Each row below holds a small network's activations on one input, seen along a few directions.
Each table varies a few parts of the input and shows all the possible inputs, shuffled.
A made-up example of a description, with smaller parts first: one of 4 places along a line, together with either a single point or one of 11 places around a ring or (one of 2 separate values, together with one of 8 places around a ring).
Shared parts are said once, and a part with two or three values counts as separate values.

Other details of the inputs shift rows strongly along two fixed directions, in all tables alike. That doesn't count.

Table:
row 1: [  8   2  27   0 -33 -29  10 -45  42  12  -3  13  39 -26   5]
row 2: [ -9  35 -31 -21  -4  -8  35 -35  49  15  33  27  -3  -2  21]
row 3: [-21 -32 -28   2  46  58 -27  49 -70 -34   1  -1 -48  30 -25]
row 4: [ 15   6  23 -11 -28 -32   1 -29  35  -3  -4 -43  34 -19   4]
row 5: [  8  -6  11  -9 -22 -41  35 -59  21  46  -3  24  18 -25  -3]
row 6: [ 36 -29  44  39 -12 -12 -55  68 -39 -54 -53 -76  16  -1 -16]
row 7: [-18  15 -15   7  41  43  -8  46 -23 -18  18  21 -52  27   0]
row 8: [  4  14  -2  -9  -1   2  -7 -14  22  -3  14  17  19  -3  19]
row 9: [ 25 -13  34  12 -31 -40  -4 -28  -4   0 -26   0  21 -21 -13]
row 10: [-11  11 -22 -33  12   3  26 -38  41  38  34  31  16  -5  24]
row 11: [  9  12  14   5 -29 -51  33 -42  10  35 -21  -4  20 -17   2]
row 12: [-32  -4 -32  -4  35  60 -16  31 -19 -32  20  22 -29  23   0]
row 13: [  9  23   4 -19 -27 -37  31 -53  59  20  15  -7  28 -19  15]
row 14: [ 16  -7  47  16  -2  -6 -23  22  -9 -13 -17 -35   4  -6 -11]
row 15: [-28   3 -64 -17  51  31  35  31  -5  27  23  33 -50  26  11]
row 16: [ 25 -42  49  27 -30   5 -68  43 -49 -48 -41 -71  26  -6 -31]
row 17: [-26   5 -24  -4  54  53   0  46 -24  -6  27  18 -58  31  -3]
row 18: [ 40 -23  45  43 -17 -19 -56  65 -37 -55 -54 -68  15   0 -15]
row 19: [  8  18  11  16 -26 -40  17 -22  -5  12 -25  -2  10 -10   2]
row 20: [-29  -5 -46 -24  54  67 -16  33 -17 -16  36  16 -27  32   9]
row 21: [  8 -28  39  14 -11  12 -48  20 -17 -47 -22 -46  25  -6 -15]
row 22: [ 29  20  13  17 -36 -61  29 -21  39  24 -18  13  22 -23  18]
row 23: [  2  -5  26  -7 -27 -25  14 -48  40  21  -1   1  41 -27   4]
row 24: [  0  10 -14 -13 -29 -26  39 -50  36  55  16  47  13 -16   8]
row 25: [  8 -11  27  17 -16 -25  -9   1 -32  -2 -39 -47  14  -5 -14]
row 26: [-10  11 -25 -22  19  20   3 -11  21   9  31  32   4   8  19]
row 27: [-39  -8 -60 -28  34  51  21   9 -16  32  36  38 -39  21  -1]
row 28: [ 24 -20  49  40 -20 -16 -55  43 -65 -53 -61 -77  15   3 -27]
row 29: [-26  -8 -45  -3  42  50  -4  29 -49 -17  14  39 -54  26 -11]
row 30: [-27  15 -32  -5  55  54   7  42 -18  -3  33  35 -63  34   0]
row 31: [ 10  10   5  -1 -42 -32  23 -42  31  37   3  31  24 -23   7]
row 32: [ -9  30 -31 -26  -1  -8  37 -38  50  20  35  22  -2  -1  18]
Each input here is: one of 4 places along a line, together with either one of 2 separate values or one of 6 places along a line.
Question: Change only the place on the line of 6 in row 2. List by row number the other rows that result.
Answer: row 8, row 12, row 19, row 29, row 31
Question: Change only the choice among 2 separate values in row 15. List by row number the other rows that result.
Answer: row 14

Table:
row 33: [ 19 -26  40  24 -42 -28 -17 -10 -32  -7 -40 -43  28 -21 -29]
row 34: [ 28   9  47  25 -38 -42  -5 -10   9  -5 -25 -11  17 -19  -8]
row 35: [  6  -8  21  28  22  10 -30  59 -50 -32 -28 -26 -33  19 -13]
row 36: [  3  29 -21   5  -2 -15  31   7  16  16   5  11 -19   3  12]
row 37: [ 22 -17  42  -3 -34 -15 -29 -21  29  -7  -5 -19  54 -26   0]
row 38: [  1 -35   1  14  14  36 -45  47 -51 -48 -18 -17 -10  15 -19]
row 39: [-10  -5 -12  -8   4 -16  36 -17 -22  44  -9  16 -17  -3  -8]
row 40: [-17  43 -47 -30  21   5  42 -19  44  23  41  36 -13  10  33]
row 41: [ -6  16 -10  -3  11  -1  21 -14  22   7  16  34 -13  -1   6]
row 42: [ 15 -24  31   4 -35 -35  -6 -37  -6   0 -29 -25  37 -25 -16]
row 43: [ 28 -11  35  21 -46 -39  -8 -15  -6   7 -32  -5  28 -23 -12]
row 44: [-39 -17 -42 -35  35  60   1  -5  -3   7  38  12 -14  17  -4]
row 45: [-10  20 -33   8  33   3  29  38 -10  12   2   6 -45  23  12]
row 46: [-23 -26 -10  -9  15  42 -30   7 -41 -25   1 -22   0  13 -12]
row 47: [-16  10 -40  -6  17  -8  54 -21   7  66  14  65 -29   6  10]
row 48: [ 19  17  39 -11 -36 -41  14 -63  84  25  19  10  47 -31  23]
row 49: [-26  17 -28 -14  36  45   1  10   4 -10  34  29 -28  21  12]
row 50: [  2   4  -6  -9  21  29 -30  41  12 -39  19 -39   1  16   9]
row 51: [  6  -1  -4  13  20  18 -39  62 -28 -55 -15 -43 -17  19  -6]
row 52: [  0   6  -2 -15 -15  -9   9 -40  23  21  13  32  26 -14  12]
Question: What is each input in this table made of?
Answer: one of 4 places along a line, together with one of 5 places along a line
Question: The inputs of row 37 and row 43 match in every part but the place on the line of 5. If row 50 is changed in the same way as row 37 into row 43, which row does it become?
Answer: row 36
Question: Change only the place on the line of 5 in row 46. List by row number the other rows that result.
Answer: row 33, row 39, row 42, row 44
Question: A walk changes only the place on the line of 4. It starts at row 51 and steps to row 41. List the rest of the walk in order.
Answer: row 38, row 42
